A small network was shown many inputs. Here are its activations along a few directions, one row for each input.
In each table, some parts of the input vary, and every possible input appears once, in random order.
A made-up example of a description, with smaller parts first: one of 4 places along a line, together with either a single point or one of 11 places around a ring or (one of 3 separate values, together with one of 8 places around a ring).
Shared parts are said once, and a part with two or three values counts as separate values.

Other details of the inputs vary at random and push rows far along two fixed directions, the same in every table; ignore that.

Rows:
R1: 0, 4, -17, -8, 33, 4, 9, 10, 3, 1, 7, -2, 3, 6
R2: 2, 10, -19, -5, 29, 2, 5, 13, 7, -1, 7, -2, 5, 9
R3: -1, -4, 12, -2, -2, 0, 7, -1, -9, 1, 9, -4, -9, -1
R4: -6, 3, 11, 3, -1, 0, 0, -2, -2, 4, 4, 6, -8, 0
R5: -2, -7, 1, 6, -11, -12, 5, -1, 4, 0, -1, 3, -4, -5
R6: -10, 4, 7, -2, -5, 1, -8, -2, -1, 0, 2, 2, 5, 5
R7: 2, -3, 0, 2, -10, -4, -4, -3, -3, 13, -9, 2, 4, 14
R8: 3, -6, -2, 0, -10, -2, -3, -1, -10, 13, -8, -6, 2, 12
R9: -8, 5, 3, -1, -6, 2, -8, -7, 1, -3, -1, 0, 2, 4
R10: -1, -9, -1, 3, -11, -10, 7, 0, -3, 0, -1, -5, -6, -7
R11: -5, 4, 11, 2, -2, 2, 2, 0, -4, 4, 4, 2, -9, 0
R12: 49, -14, 0, -21, -7, 13, -16, 11, 7, 3, -6, 23, 10, -50
R13: -3, 1, -1, 3, -7, 5, 0, -4, -10, -5, -2, -8, -1, 0
R14: -2, -6, -1, 6, -8, 2, 1, -4, -3, -5, -1, -11, -4, -3
R15: -1, -6, 3, 0, -9, -5, -7, -2, -2, 10, -11, 3, 7, 14
R16: 11, 0, -24, -3, 25, -4, 6, 13, 5, 9, -6, -2, 7, 19
R17: 6, 1, -9, -4, 34, -4, 14, 11, 8, -3, 11, 4, -2, 6
R18: 0, 0, -1, 7, -12, -7, 3, -3, 2, -3, -4, -6, -1, -4
R19: -1, -3, 1, 7, -9, 2, 1, -3, 2, -5, -2, -7, -3, -2
R20: -4, 5, -1, -1, -7, 5, -5, -7, -6, 0, 2, -9, -2, 2
R21: -7, 5, 8, -2, -4, 5, 2, -4, -3, 4, 3, 0, -2, 2
R22: -5, -9, 3, 4, -10, -13, 3, 0, 5, -2, -3, 4, -1, -4
R23: -5, 8, 1, 1, -7, 3, -6, -8, 0, -1, 1, -1, -1, 4
R24: 6, 2, -24, 3, 25, -11, 10, 9, 14, -6, -1, 0, 6, 2
R25: -2, 5, 1, 5, -8, 5, 0, -4, -5, -6, -3, -4, -1, 2
R26: -7, 7, 4, 0, -6, 2, -6, -3, -2, 2, 3, 1, 2, 4
R27: -9, 0, 14, 2, 0, -1, -2, 0, -1, 2, 2, 7, -5, 1
R28: -4, 4, 1, 5, -7, 3, -2, -6, -3, -6, -3, 0, 1, 2
R29: -9, 4, 8, -1, -3, 4, 0, -6, -1, 4, 3, 4, 0, 3
R30: -12, 1, 11, -3, -2, 3, -2, -5, 0, 2, 1, 5, 3, 3
R31: -7, 2, 4, 4, -6, 2, -4, -5, -2, -8, -5, 1, 3, 3
R32: -5, 0, 9, 1, -1, 2, 1, 0, -9, 4, 5, -2, -9, -2
R33: -5, -4, 17, -1, -1, -3, 4, -1, -1, -1, 6, 5, -5, 2
R34: -6, -6, 3, 6, -7, -1, -3, -4, 4, -7, -4, -2, 1, -1
R35: 49, -12, -3, -21, -6, 16, -20, 7, 2, 1, -8, 14, 14, -50
R36: 7, 2, -10, -5, 33, -2, 16, 13, 7, -3, 11, 0, -4, 6
R37: -4, -3, 2, 6, -10, -10, 0, -3, 5, -5, -6, 0, 3, -3
R38: -6, 4, 2, -2, -6, 3, -4, -1, -9, 3, 4, -7, 0, 2
R39: -3, -3, 1, 8, -8, 0, -1, -5, 3, -5, -2, -3, -2, -1
R40: 5, 11, -23, -4, 28, 3, 4, 8, 9, -4, 4, -5, 2, 9
Description of these inputs: one of 4 places along a line, together with either a single point or one of 9 places along a line.
- Changing only the place on the line of 4 turns R28 into R25. The same change can be made to R23. Which row results? => R40
- Changing only the place on the line of 4 turns R29 into R21. The same change can be made to R24. Which row results? => R18
- Start at R3 and move only the place on the line of 9, one step at a time. The first step leads to R32. Which rows follow, in order? => R1, R38, R20, R13, R14, R35, R10
- Change only the place on the line of 4 in R22. List by row number the other rows that result. => R5, R10, R12
- Start at R34 and move only the place on the line of 4, one step at a time. The first step leads to R39. Which rows follow, in order? => R19, R14

Rows:
R41: 20, 4, 4, -11, -30, 11, -21, -9, 0, -3, -1, 0, 7, -29
R42: 21, -7, 19, -9, -26, -2, -7, -5, 6, 8, -1, 19, 0, -31
R43: 5, -17, 18, -1, -32, 2, -13, -9, -18, 11, -13, -1, 2, -1
R44: 22, -3, -17, -1, 26, -2, 0, 15, 19, -12, -5, 19, 7, -19
R45: -3, 9, 37, -10, -22, 17, -15, -13, -11, 16, 1, 16, 0, 8
R46: 21, -6, -27, -11, 25, 12, -11, 7, 9, -12, -10, 1, 21, -7
R47: -49, 14, 21, 11, -2, -9, 5, -8, -3, -4, 15, -3, -14, 17
R48: 21, -11, -16, -2, 28, 4, -6, 14, 19, -10, -11, 15, 14, -10
R49: 19, 17, -10, -18, 36, 30, -11, 5, 3, -7, 6, 9, 13, 0
R50: 31, -5, -15, -11, 26, -4, 11, 17, 8, 2, 6, 7, -2, -19
R51: -41, 7, 18, 10, -2, 0, 14, -8, -15, -2, 19, -17, -22, 15
R52: -24, 0, -11, 16, 2, -13, -1, -5, 4, -3, -12, -5, 4, 29
R53: 19, -1, 10, -5, -27, 9, -10, -11, 3, -11, -1, 5, 2, -38
R54: -7, -7, -22, 9, 17, -1, 7, 3, -3, -2, -8, -16, 0, 22
R55: 7, 1, 10, 2, -38, 6, -10, -10, -10, 9, -1, -10, -10, -14
R56: 0, -7, 17, 8, -35, 3, -4, -14, -4, -17, -6, -1, -2, -21
R57: -2, 5, -17, 2, 13, -17, 13, 10, 1, 9, 8, -13, -7, 18
R58: -20, 4, 5, -6, 32, -5, 16, 11, -7, 2, 22, -4, -11, 12
R59: 30, -13, -13, -8, 28, -3, 11, 20, 5, -4, 0, 10, 1, -17
R60: 23, 10, -26, -9, 21, -1, -10, 14, 19, 2, 0, 11, 10, -13
R61: -18, 13, 25, 7, -17, 20, -3, -16, -21, 7, 4, -10, -14, 22
R62: -37, 12, 6, 2, 14, 0, 10, -5, -3, -15, 20, -12, -7, 11
R63: 0, 5, 4, -4, -40, 6, -17, -14, -10, 0, -8, -8, 10, -15
R64: -18, 8, -8, 6, -3, -23, 11, -1, 8, 11, 6, -7, -5, 24
R65: -4, -15, -7, 9, 20, -13, 17, 10, 1, -3, -3, -9, -3, 20
R66: -5, 16, 32, -2, -22, 21, -23, -15, -9, 7, -2, 15, 0, 4
R67: -1, -1, 12, -6, -39, -6, -12, -9, -8, 18, -8, 5, 8, -6
R68: -15, -2, 40, -13, -20, 5, -9, -8, -8, 10, 13, 15, -5, -15
R69: -11, -8, -15, 3, 16, -14, 6, 4, 7, 5, -8, 0, 9, 28
R70: -15, 4, -13, 6, -3, -18, 12, 3, -11, 12, 0, -17, -2, 23
R71: 23, 5, -20, -4, 24, -3, 1, 12, 21, -6, 1, 16, 5, -22
R72: -15, -5, -6, 20, 2, -10, 23, 0, -2, -11, 0, -15, -16, 12
R73: -7, 7, -29, 5, 11, -5, 11, 6, -4, 5, -2, -19, -1, 15
R74: -14, 3, -9, 17, 1, -12, 23, -3, 0, -5, 6, -18, -18, 9
R75: -4, 7, 7, 2, -39, -2, -20, -10, -6, 9, -11, 4, 7, -10
R76: 35, -17, 18, -14, -19, 6, -12, 3, 6, 3, -7, 28, 7, -41
R77: 28, -17, -18, -3, 28, 13, 3, 14, 7, -8, -7, 0, 6, -12
R78: 23, -12, -19, -6, 27, 10, -3, 10, 14, -20, -7, 2, 16, -13
R79: -20, -13, 3, 13, 4, -18, 15, 0, 8, -1, -6, -3, -1, 26
R80: -17, 14, 12, 2, 15, 4, 9, -2, -15, 10, 9, -6, -10, 38
- Describe the family of inputs behind these rows. => one of 5 places around a ring, together with either one of 2 separate values or one of 6 places around a ring
- Changing only the place on the ring of 5 turns R50 into R42. The same change can be made to R59. Which row results? => R76
- Changing only the place on the ring of 5 turns R60 into R41. The same change can be made to R75. Which row results? => R63
- Change only the choice among 2 separate values in R66. List by row number the other rows that result. => R47
